A small network was shown many inputs. Here are its activations along a few directions, one row for each input.
Each table varies a few parts of the input and shows all the possible inputs, shuffled.
A made-up example of a description, with smaller parts first: one of 8 places around a ring, together with either a single point or one of 9 places around a ring or (one of 3 separate values, together with one of 4 places along a line).
Shared parts are said once, and a part with two or three values counts as separate values.
In the rows, zero is written as 128.

Table:
r1: [131  86  81 127 122 153  77 125 118  93  71 104 173 107]
r2: [140  59  67 132 157 114  91 157  74 130  64  96 122 103]
r3: [125 125 122 139 135 181  88 135  99  75 108  96 202 114]
r4: [143 132 112 176 183 176  61 132  62 107 127  91 208 108]
r5: [136  99  89 164 199 110  97 159  54 164 128 117  90 115]
r6: [144 180 145  80  75  71 212  85 231 164 168 179  90 152]
r7: [133  91  99 165 200 103 111 169  52 155 127 112  95 113]
r8: [139 127 119 172 179 169  65 141  56 103 126  85 205 103]
r9: [ 92 158 199 100  66 125 160 106 189 140 153 173  71 148]
r10: [143 169 151  82  75  61 222  99 226 157 173 173  94 151]
r11: [114 171 174  98  76 120 178  99 204 149 157 174  78 159]
r12: [130 172 158  88  75  91 209 101 212 148 162 165  84 164]
r13: [143 176 151  84  67  62 213  89 225 162 171 178  91 152]
r14: [111 159 184  95  77 114 195 113 199 135 159 170  81 162]
r15: [127  81  85 115 119 144  82 130 117  90  68  99 171 101]
r16: [ 93 159 196 112  65 134 159 101 189 141 154 180  68 148]
r17: [129  79  90 117 122 144  91 135 118  79  76  99 178 104]
r18: [109 166 181  96  66 114 181 107 201 140 155 167  81 157]
r19: [141  55  74 133 162 114  97 162  74 123  73  96 125 105]
r20: [132 176 153  91  78  98 204  92 215 152 163 172  80 163]
r21: [143  61  62 140 163 121  83 152  74 136  70 100 120 105]
r22: [133  97  97 167 195 107 105 166  52 164 124 110  93 113]
r23: [123 128 116 136 133 181  77 131  97  84 103  96 198 110]
r24: [ 94 152 206 102  68 122 171 112 190 130 160 171  77 152]
r25: [126 172 166  85  80  89 218 106 215 144 164 169  88 164]
r26: [134 125 108 178 196 161  77 149  49 137 132  98 156 115]
r27: [133 118 105 177 193 152  84 156  45 131 135  94 156 115]
r28: [127 130 113 140 135 187  71 129 101  88 101  98 196 115]
r29: [141 125 123 170 182 166  72 142  59  92 133  86 210 107]
r30: [131 114 114 180 194 155  88 162  46 126 135  93 160 114]
What is each input in this table made of? -> one of 3 separate values, together with either one of 4 places along a line or one of 6 places around a ring
Change only the place on the ring of 6 in r3. List by row number the other rows that result. -> r7, r17, r19, r29, r30
List by row number the other rows that have the choice among 3 separate values in common with r12. -> r2, r8, r9, r13, r15, r18, r22, r23, r27

Table:
r31: [130 113 116 157 177 123 105 144  74 154 139 119 111 110]
r32: [137  63  78 144 168 137  84 164  58 116  85  99 135 119]
r33: [127 152 138 138 132 120 165 121 147 162 155 149 100 150]
r34: [124  76  92 139 156  93 106 150  95 136 106 119 106 111]
r35: [100 179 208 119  54 208 112  93 162  58 132 135 221 144]
r36: [104 141 177  95  34 188 109  88 180  48 105 133 221 126]
r37: [146 109  95 125 135 118 115 141 123 121 114 114 151 121]
r38: [133 143 120  98  88 113 148 127 189 143 132 148 110 135]
r39: [135 152 164 116 128 119 166 117 140 127 162 139 112 148]
r40: [146  90  87 147 155 163  64 137  80 100  82  81 176  91]
r41: [125 110 114 104 130  89 154 131 143 164 122 141  52 138]
r42: [124 148 126 147 158 139 120 147 104 128 139 115 155 119]
r43: [133 116 118 113 111 102 168 121 157 147 117 144  99 138]
r44: [133 124 118 172 180 180  66 139  61 102 108  94 179 100]
r45: [112 147 131 105  65  92 167 119 187 125 133 166 110 141]
r46: [149 133 123  97 112 114 158 111 165 125 116 144 108 146]
r47: [120 144 142 125 147 104 150 133 125 171 155 141  56 140]
r48: [134 167 158 115 115 126 154 117 165 146 163 154 115 140]
r49: [116 146 146 134 140 112 160 136 140 168 152 136  74 139]
r50: [131  95 105 168 182 147  71 161  45 137 124  94 143 112]
r51: [117 110 120 114 121  91 164 128 151 153 109 145  76 142]
r52: [144 106 102 129 137 132 102 120 115  98 107  97 175 108]
r53: [145 139 128 154 155 150 102 122  91 110 142 109 184 117]
r54: [108 170 165 118  90 113 164 105 175 133 173 155 105 138]
The inputs of r54 and r45 match in every part but one. If r33 is changed in the same way as r54 into r45, which row does it become? -> r43
What is each input in this table made of? -> one of 2 separate values, together with either a single point or one of 5 places around a ring or one of 6 places along a line

Table:
r55: [131  57  81 112 152 128 132 187  63  87  74  75 152 114]
r56: [ 85 173 199 108  74 132 173  97 200 133 162 188  72 165]
r57: [132  32 101 140 149  93  79 164  64 106  83  82 150  83]
r58: [124 128  72  70  50 204  92 101 169  65  28 102 191 126]
r59: [125 163 151 178 177 225  82 159  40  91 136  78 221 127]
r60: [163 130 127  81 106  31 230 105 224 168 162 166  71 154]
r61: [122 114 113 143 165 178  98 170  41  74 105  77 202 111]
r62: [102 128 170 195 180 234  47 152  52  90 139 105 188 122]
r63: [172  87  39 154 200  83 114 151  87 151 112 103 133 102]
r64: [111 102 174  83  81  78 207 124 208 157 142 185   6 161]
r65: [146 149  69 164 204 134 120 167  39 195 125 108  77 138]
r66: [124  98  96  93  46 169  46  82 167  81  38 105 192  92]
r67: [100  92  97  86  52 204  64  92 177  62  30 132 163 121]
r68: [139 217 179 118  97 122 188  84 219 129 214 166 158 157]
r69: [104 199 225 117  61 131 153  91 203 144 198 174 126 145]
r70: [105  84 135 169 173 179  60 161  45  67 111  98 170 105]
r71: [157 104  89 161 193 134  86 136  63  77 127  82 235  98]
r72: [128  87 132 172 162 144  47 152  42  87 113  80 200  81]
r73: [159 116  49  88  79 163  82  69 190  73  53 106 225 107]
r74: [109  25 103 139 169 130  90 175  70  88  74  96 117 107]
r75: [117 146 173 100  60  63 177  97 201 164 152 173  71 135]
r76: [111 179 199 108  64  98 162  87 196 155 169 174 100 138]
r77: [ 95 143 174  94  73 100 189 108 203 145 146 193  38 157]
r78: [114  59  88 158 184 128  89 164  64 147  92 116  69 110]
r79: [160  52  57 129 185  88 114 152  86  98  97  84 184 101]
r80: [116 180 155  77  73  95 224 114 190 146 147 157  74 160]
r81: [110 209 177  90  72 126 210 110 193 134 163 161 100 173]
r82: [109 229 204  95  75 161 197 110 189 120 194 154 130 173]
r83: [126 135 168 208 167 195  33 146  48 108 146  87 216  97]
r84: [ 83 193 225 115  78 167 164  97 203 125 190 186  96 167]
r85: [136  72  82 151 170  90  75 159  65 170  96 108  95  87]
r86: [133 111 168  84  71  38 194 118 206 178 145 170  32 140]
r87: [148 169 130  94  92  56 214  90 218 153 169 175 106 144]
r88: [134 142 146  57  82  69 244 136 200 160 137 158  32 169]
r89: [160 152 124 194 201 189  70 132  72  96 160  85 250 113]
r90: [119 111  91 186 207 144  82 153  48 194 125 132  49 133]
r91: [143 195 155 107  93  90 199  74 216 140 188 169 138 156]
r92: [178 139  45 183 223  98 107 136  67 200 146 123 113 126]
r93: [147 120  92 190 194 111  68 145  39 215 136 119  80 105]
r94: [145 101  63 131 187 119 117 174  52 146  93  89  99 118]
The inputs of r66 and r73 match in every part but one. If r86 is changed in the same way as r66 into r73, which row does it become? -> r60
What is each input in this table made of? -> one of 4 separate values, together with either a single point or one of 4 places along a line or one of 5 places along a line
List by row number the other rows that have the choice among 4 separate values in common with r65. -> r55, r58, r59, r61, r80, r81, r82, r88, r94
Change only the place on the line of 4 in r60. List by row number the other rows that result. -> r68, r87, r91
A walk changes only the place on the line of 4. It starts at r86 and steps to r75. List the rest of the walk in order. -> r76, r69

Table:
r95: [127  86 117  99  87  91 138 117 176 108 100 141 113 121]
r96: [112 156 175 128  93 126 119 103 152 129 161 149 145 127]
r97: [159 114  77  91 104  96 152 115 169 128 105 133 130 124]
r98: [127  66  92 172 176 182  25 156  35  61  77  62 230  83]
r99: [151 127  88 141 175 102 117 130 108 174 134 121 112 117]
r100: [115 147 146 163 154 160 107 136 107 149 146 139  90 134]
r101: [124 111 135 117 137 135 146 153 107 132 117 128  84 140]
r102: [150 164 138 144 167 122 156 137 111 142 171 120 138 143]
r103: [133  72 109 128 144  83 128 150 109 134 104 121  90 114]
r104: [123 105 148 126 140  89 149 158 106 130 137 120 111 123]
r105: [102 172 160 126  89 168 126 100 154 128 140 159 119 144]
r106: [123 115 158  91  79 108 163 121 184 100 133 141 130 133]
r107: [159 100  73 124 156  85 146 146 115 154 109 114 103 122]
r108: [120 115 137 114  91 116 120 100 173 131 127 149 122 114]
r109: [150 127 102 128 161  99 169 145 105 135 142 123 124 136]
r110: [142 183 133 137 114 133 142  94 157 144 163 145 158 139]
r111: [140 168 121 165 172 119 131 128  93 160 164 130 131 129]
r112: [122  81  83 168 175 219  18 153  31  61  58  63 211  92]
r113: [113 132 123 112  84 153 115 101 166 131 103 155 102 131]
r114: [114 136 149  89  74 140 159 119 165 106 114 144 113 145]
r115: [141 178 150 116 113 139 173 107 177 124 167 139 169 153]
r116: [160  97  58 173 193 187  37 150  27  76  77  54 252  85]
r117: [122 107 129 149 143  96 109 143 104 162 134 122  99 111]
r118: [118  93  98 111 138 111 125 152 112 143  87 123  70 131]
r119: [146 145 100 108 113 111 132  93 169 153 130 141 139 131]
r120: [106 137 178 150 152 119 144 145 113 130 174 125 123 133]
r121: [122 111 111 148 150 136 101 131 102 153 109 139  74 128]
r122: [111 151 169 135 148 152 138 150 105 139 151 129 100 149]
r123: [111 171 184 106  83 167 148 112 175 115 146 143 126 159]
r124: [147 154 121  91  92 107 188 111 172 115 130 136 154 139]
r125: [113 112 110  87  80 123 136 117 176 114  77 142  93 133]
r126: [105 153 191 115  91 132 154 116 166 110 173 141 151 138]
r127: [115 140 161 170 155 117 113 135 102 153 165 131 117 124]
What is each input in this table made of? -> one of 3 separate values, together with either a single point or (one of 2 separate values, together with one of 5 places around a ring)
The inputs of r112 and r116 match in every part but the choice among 3 separate values. If r101 is changed in the same way as r112 into r116, which row does it become? -> r109
Change only the choice among 3 separate values in r115. List by row number the other rows that result. -> r123, r126
Change only the place on the ring of 5 in r106. List by row number the other rows that result. -> r95, r96, r108, r126

Table:
r128: [ 96 118 168  94  54 153 130 114 175  90 100 142 125 133]
r129: [ 96 142 182 198 186 207  67 156  35 107 163 110 161 122]
r130: [146  82  71 163 186 149  60 154  57 101  94  80 197  93]
r131: [126 191 158 111  69 148 144  85 191 120 147 144 163 141]
r132: [132 185 149  97  83 138 176  95 186  99 156 143 169 149]
r133: [126 134 138 119 117  89 145 120 158 179 141 159  53 137]
r134: [126 122 141 100 133  72 193 145 155 167 149 154  54 148]
r135: [110 142 156  91  70 138 162 115 181  89 125 135 148 144]
r136: [152 168 140 112 138  72 210 120 165 173 182 158  79 154]
r137: [107 149 153 107  59 155 122  96 182 110 119 151 141 133]
r138: [142  75  60 163 194 154  60 159  40 113  77  81 163 101]
r139: [159  80  82 167 188 130  57 144  57  95 108  71 222  81]
r140: [112  90 135 103 115  81 156 141 143 162 119 152  32 133]
r141: [150 169 138 133 124  82 173 106 163 181 174 163  75 146]
r142: [139  73  49 163 203 152  66 170  30 133  66  76 137 107]
What is each input in this table made of? -> either a single point or one of 4 places along a line or (one of 2 separate values, together with one of 5 places around a ring)
What sort of input is r142? -> one of 4 places along a line
Change only the place on the ring of 5 in r131. List by row number the other rows that result. -> r128, r132, r135, r137
